Each row below holds a small network's activations on one input, seen along a few directions.
Each table varies a few parts of the input and shows all the possible inputs, shuffled.
A made-up example of a description, with smaller parts first: values(2) and (point or ring(11) or (line(4) and ring(8))).
Shared parts are said once, and a part with two or three values counts as separate values.

Other details of the inputs vary at random and push rows far along two fixed directions, the same in every table; ignore that.

Table:
x1: [  1 -26 -38   0 -16  24 -10  11 -24 -14  -4  34   1   1]
x2: [  4 -23  67  29  23   4 -10  -5  26  26 -20  -8 -31  -9]
x3: [ 27  -9  79 -12  14   3 -21  17   7  16  -3 -52 -40 -18]
x4: [ 18  -4  77 -15  12   6 -14  25  19  19   1 -53 -49 -13]
x5: [-37  52 -50  12  14 -30  38 -13  18   7  22  18  35  13]
x6: [  5 -50  50  19   6  23 -21  10  20  23 -27  -3 -35  -3]
x7: [  0 -34 -32   5 -19  18  -8  -9 -14 -16 -21  34  18   9]
x8: [ 18 -13 -32 -44 -37  19 -13  12 -34 -37  -3   0  13   4]
x9: [ 18 -35  55 -16 -12  11 -21  13  18   8 -19 -43 -29   2]
x10: [ 15 -70  22  15 -18  33 -39   0  -4   4 -28   6 -22   0]
x11: [  3 -13 -25   5  -6  15  -1   2 -21 -12  -3  34   3  -3]
x12: [ 24 -53  41  16   0  32 -31   9 -13   5 -22  12 -38 -14]
x13: [  1  11 -70 -40 -36 -10   9 -12 -28 -42  -3   7  58  19]
x14: [ 12 -49  55  25   4  18 -29  -4  12  19 -23  -7 -31  -7]
x15: [ 21 -38  62 -19 -10  13 -22  12  15   5 -25 -38 -28   0]
x16: [ -5  27 113  42  65 -19   6   9  53  64  16 -42 -68 -28]
x17: [-36  54 -49  14  14 -33  36 -18  18   8  25  14  36  11]
x18: [ -4  -1 -11  11   5   6  -2   5  -3   7  11  11 -10  -4]
x19: [  10  -26 -117  -49  -74   16  -12   -9  -54  -65   -9   23   67   30]
x20: [-20  59 -47  12  17 -27  32 -17  -8  -5  29  27  30  -1]
x21: [-13  61 -32 -20   2 -42  33 -15   7  -9  19 -23  45  10]
x22: [-13   3 -82   2 -25  -3   7 -25 -27 -31  -1  46  53  16]
x23: [-25 118  22  -7  49 -64  55  -2  38  25  53 -53   6  -7]
x24: [-35 105   5  29  58 -57  54 -17  33  32  49  -6   8 -11]
x25: [  26 -110  -20   -4  -51   62  -52    6  -36  -28  -52   38   -6   10]
x26: [ 37 -47  47 -28 -16  27 -37  20 -21 -12 -21 -27 -29 -11]
x27: [-40  99   7  26  60 -51  56  -1  43  39  49  -8  -2  -8]
x28: [-11  11 -98  -8 -24   7  14  -3 -38 -36  10  58  43  11]
Description of these inputs: values(2) and (ring(5) or ring(9)).
Changing only the values(2) part turns x2 into x12. The same change can be made to x14. Which row results?
> x24
Which other rows does x27 become when the values(2) part takes its other values? List them by row number.
> x5
A walk changes only the ring(5) part. It starts at x21 and steps to x19. List the rest of the walk in order.
> x9, x15, x13
Which other rows does x26 become when the ring(5) part takes its other values? List them by row number.
> x3, x4, x8, x23
Which other rows does x6 become when the values(2) part takes its other values? List them by row number.
> x1

Table:
x29: [ 24 -58  38   9 -11  22 -35  -8  -5   0 -30  -8 -19  -1]
x30: [-23  29  11  18  18 -27  18 -11  40  25  12 -18   1   6]
x31: [  5   9 -63 -25 -27  12   3   4 -42 -41   9  30  25   4]
x32: [-37  60 -32   3  18 -34  45  -4  30  10  24   2  22  13]
x33: [-11   3 -91 -15 -38  -5   5 -25 -28 -33   0  27  68  22]
x34: [ 13 -80  56  17  -4  40 -38  23  17  23 -33  -2 -54  -4]
x35: [ -5  20 -76 -14 -17   5  10   1 -38 -33  16  42  31   3]
x36: [ 11 -33 -14   9  -9  30 -23  13 -31  -4   1  29 -18 -12]
x37: [  3  -5  64  21  27  -8   2  -9  29  20 -16 -14 -20  -9]
x38: [  4  25 -50 -63 -36  -8   9  15 -20 -37   9 -27  41  15]
x39: [-29  40  13  20  29 -29  24  -1  43  34  21 -12  -8   2]
x40: [ -4  61  27  11  32 -32  18 -11   7  15  33 -19  -6 -15]
x41: [-24  68 -74  -4   3 -29  33  -8 -19 -15  46  25  35   0]
x42: [-11  40   8  16  28 -17  15   4   5  20  33   1 -17 -14]
x43: [ -2   0 102  15  32 -10   1   5  59  40 -16 -51 -43  -5]
x44: [-13  32  30  24  35 -27  26 -19  28  17   1   3   5  -7]
x45: [-39  49 -31  18  24 -33  44 -13  30  14  14  13  25  11]
x46: [  2 -26   3 -11 -15  21  -9  17   2  -2 -10   3 -14   3]
x47: [-22  75 -42   4  21 -43  42 -26   1  -9  27  23  47   2]
x48: [ -6   7  55  41  42 -14   3 -12  32  38  -1 -14 -21 -12]
x49: [ 56 -85  19 -55 -60  38 -51  12 -39 -39 -48 -33  -3   7]
x50: [ 33 -71  66  10   1  47 -44  30 -12  11 -26   5 -63 -21]
x51: [  2  16  97  13  41  -8  -3  23  41  45  16 -54 -64 -18]
x52: [-15   5 -91 -20 -30  11  13   3 -24 -31   6  39  39  19]
x53: [-12   7 -88  -8 -20  10   4   5 -30 -25  21  37  24  10]
x54: [-24  44  18  14  34 -20  35   8  36  28  16  -2 -13  -3]
x55: [  7 -50  -7 -12 -37  21 -25  -5  -2 -12 -22  -7   3  15]
x56: [-20  69 -21  14  35 -36  41 -12   0   5  30  20  21  -7]
x57: [ -8   8 -91 -22 -26  13   8   9 -38 -33  12  39  37  12]
x58: [-32  89  27  20  57 -46  47   4  37  41  44 -25 -14 -12]
x59: [  6 -61   8  11 -11  35 -30  20   0  11 -13  10 -36  -2]
x60: [  29 -109   -7  -24  -63   58  -60   15  -28  -23  -39    3  -17   14]
x61: [ 13 -29  -5 -15 -16  30 -15  22 -20 -12  -8  10 -18  -2]
x62: [ 23 -59  35  19   2  31 -27   1 -14   3 -30  21 -25  -9]
x63: [ 29 -23  12 -52 -39   8 -15  15  -8 -25 -20 -48   7  11]
x64: [-13  36  19  28  31 -29  21 -22  24  21   8   1   9  -6]
x65: [-22  29  18  35  34 -28  20 -18  35  31   8  -1   4  -2]
x66: [-19   9 -70 -16 -27  -7  18 -14  -6 -25  -6  23  49  24]
x67: [  6  -6  95  42  48  -3  -9  -3  32  45  -3 -20 -53 -23]
x68: [-14  -1 -83  -4 -26  -1  13 -22 -22 -30  -9  46  60  19]
x69: [-18   5 -68   7 -13  -5  17 -20 -13 -18  -6  42  49  15]
x70: [ -4 -30  -1   4  -7  16  -6  11   8   8 -15  10  -9   7]
x71: [-23   1 -78   6 -18  -3  12 -15  -7 -12   2  34  41  20]
x72: [  3  20 -78 -17 -22  -1  10 -12 -48 -43   9  43  47   4]
x73: [-10  63  26   2  33 -30  23   2  14  19  37 -20 -13 -14]
x74: [ 36 -76  16 -14 -30  54 -47  23 -37 -21 -27  15 -34 -11]
x75: [  8  23  62  18  34 -10   0   0  10  24  13 -25 -34 -21]
x76: [ 36 -66  73  24   5  38 -49  14 -12  15 -22  -4 -61 -25]
x77: [  2 -24  -7  12   2  22 -13  18 -11   9   4  13 -25  -7]
x78: [  4   8 -67  -7 -24   1  -2 -23 -41 -35   4  31  45  11]
x79: [  5  -4 102  35  42 -11  -8  -9  43  44  -9 -38 -44 -17]
x80: [ 13  19 -62 -67 -38   0  -2   9 -44 -50   9 -11  42   8]
x81: [-20  93  40  21  55 -56  45 -21  34  31  33 -30   5 -11]
x82: [-28  80 -20  -9  26 -37  48   5  20   5  37  -8  14   4]
x83: [ -9  41  31  24  40 -26  24 -13  18  21  12   4  -1 -11]
x84: [  7 -30  -3   0  -5  28 -12  21 -14  -2  -6  18 -24  -5]
x85: [ 13 -23   7  21   5  16 -17   1 -22   2  -2  21 -17 -16]
x86: [  3  -4 -70 -12 -37   1  -6 -27 -35 -43  -6  26  51  18]
x87: [ 21 -11  14 -50 -27   6 -19  26 -12 -13  -1 -56  -3   3]
x88: [ -1  19 -71  -9 -14  -3  12 -11 -42 -34  11  44  40   1]
x89: [ 18 -22  18   1  -6  15 -13  -8 -18 -11 -18  10  -1  -6]
x90: [-29  54 -58   3   2 -37  40 -27  11 -13  15  22  57  14]
x91: [ 25 -41  25  -3 -12  34 -36  19 -22  -3  -6  -2 -38 -13]
x92: [  6 -30   9  20   4  10  -8 -10  -5   1 -23  22   4  -3]
x93: [ -9  46  35   8  31 -36  29 -22  29  10   2 -17  13  -4]
x94: [  3  -4  98  22  28 -12 -10  -7  47  38 -11 -52 -35  -9]
x95: [ 16  46  19 -38   4 -32   8   0  -5  -8  16 -51  14  -8]
x96: [-23  46  18   4  23 -27  31   2  42  21  12 -16  -2   5]
x97: [-11  16  46  10  25 -10   6  14  36  35  13 -36 -34  -6]
x98: [-18   9 -74   4 -18 -10  10 -24 -13 -19   2  33  51  17]
x99: [-39  50 -44  18  20 -29  35  -4  24  18  29  10  19  12]
x100: [ 10 -25  -9  -9 -17  27 -22  19 -18  -8   4   2 -21  -3]
x101: [-15  36  22   9  22 -30  27 -16  29  13  -1 -13  22   1]
x102: [-11 -14 -99 -12 -40  20  -2   3 -32 -32   6  45  34  18]
x103: [ 17 -14   8  10   0  13 -16  -1 -26  -3   0   9 -12 -14]
x104: [-24  88  43  36  64 -51  45 -20  39  43  35 -20  -3 -16]
x105: [ 39 -28  10 -43 -40   4 -24   3 -22 -28 -18 -50   9   6]
x106: [ 15 -76  70  16  -2  30 -34  13  25  24 -40 -12 -46  -2]
x107: [ -7  15 -71 -11 -23 -10  14 -28 -26 -37  -6  34  59  15]
x108: [ -8  40  26  26  43 -21  23  -3   9  22  19  11 -10 -18]
x109: [ 27 -60  69  19  10  40 -35  28  -3  19 -21   4 -63 -23]
x110: [ 27 -85   8 -24 -42  52 -44  24 -20 -18 -33   2 -27   4]
x111: [-17  14  45  20  28 -16   7   6  44  43  10 -33 -27  -2]
x112: [-17   5 -87 -15 -36  -3   9 -18 -13 -28   1  22  51  26]
x113: [-15 -14 -75   0 -29   4   1 -13 -12 -21  -4  32  38  23]
x114: [-39  65 -24   7  23 -43  50 -15  37  13  17  -1  32  12]
x115: [ 45 -68  83   0  -4  38 -46  17 -16   0 -33 -12 -54 -20]
x116: [ 36 -41  30 -44 -37  14 -33  16  -7 -16 -22 -59 -10   7]
x117: [ 24 -42  35  15   0  23 -30  -5 -12   6 -19  -1 -22  -9]
x118: [-15   3 -82  -5 -29  -6   6 -26 -19 -28   1  31  55  20]
x119: [ 25 -84   3  -2 -24  57 -44  29 -27 -10 -26  25 -36  -6]
x120: [ 30 -96  -1 -22 -52  58 -56  23 -26 -21 -30   1 -29   5]
x121: [-30  93  51  22  57 -62  54 -21  61  36  22 -39   9  -6]
x122: [ 25   4  90 -31  17  -5 -21  26  11  19   4 -76 -46 -15]
x123: [-25  34  13  20  35 -18  28   9  33  32  18   2 -16  -3]
x124: [ 22 -27  19  -7 -10  13 -14  -9 -21 -17 -21   5  -1  -3]
x125: [  29 -113   -9  -18  -62   60  -61   15  -27  -22  -39    9  -22   12]
x126: [  0 -30  -3  -1 -14  21 -16  15   1   4  -2   2 -18   2]
x127: [ 24   8 -35 -60 -35  -5  -6   0 -38 -47  -2 -16  37   4]
x128: [ -8   5  48   0  14  -8   6  10  39  23  -4 -33 -25   1]
Changing only one part turns x59 into x123. The same change can be made to x85. Which row results?
> x108
Changing only one part turns x39 into x70. The same change can be made to x99. Which row results?
> x34
What do these inputs look like to the network?
> values(2) and (ring(5) or (line(5) and ring(9)))
A walk changes only the line(5) part. It starts at x120 and steps to x97. List the rest of the walk in order.
> x126, x102, x59
Which other rows does x122 become when the ring(5) part takes its other values? List them by row number.
> x87, x95, x105, x116
Which other rows does x60 become when the ring(9) part takes its other values? List them by row number.
> x40, x51, x55, x73, x81, x86, x94, x120
Which other rows does x91 become when the values(2) part takes its other values? List them by row number.
> x74
Which other rows does x110 become when the ring(9) part takes its other values? List them by row number.
> x31, x43, x82, x93, x115, x121, x124, x128
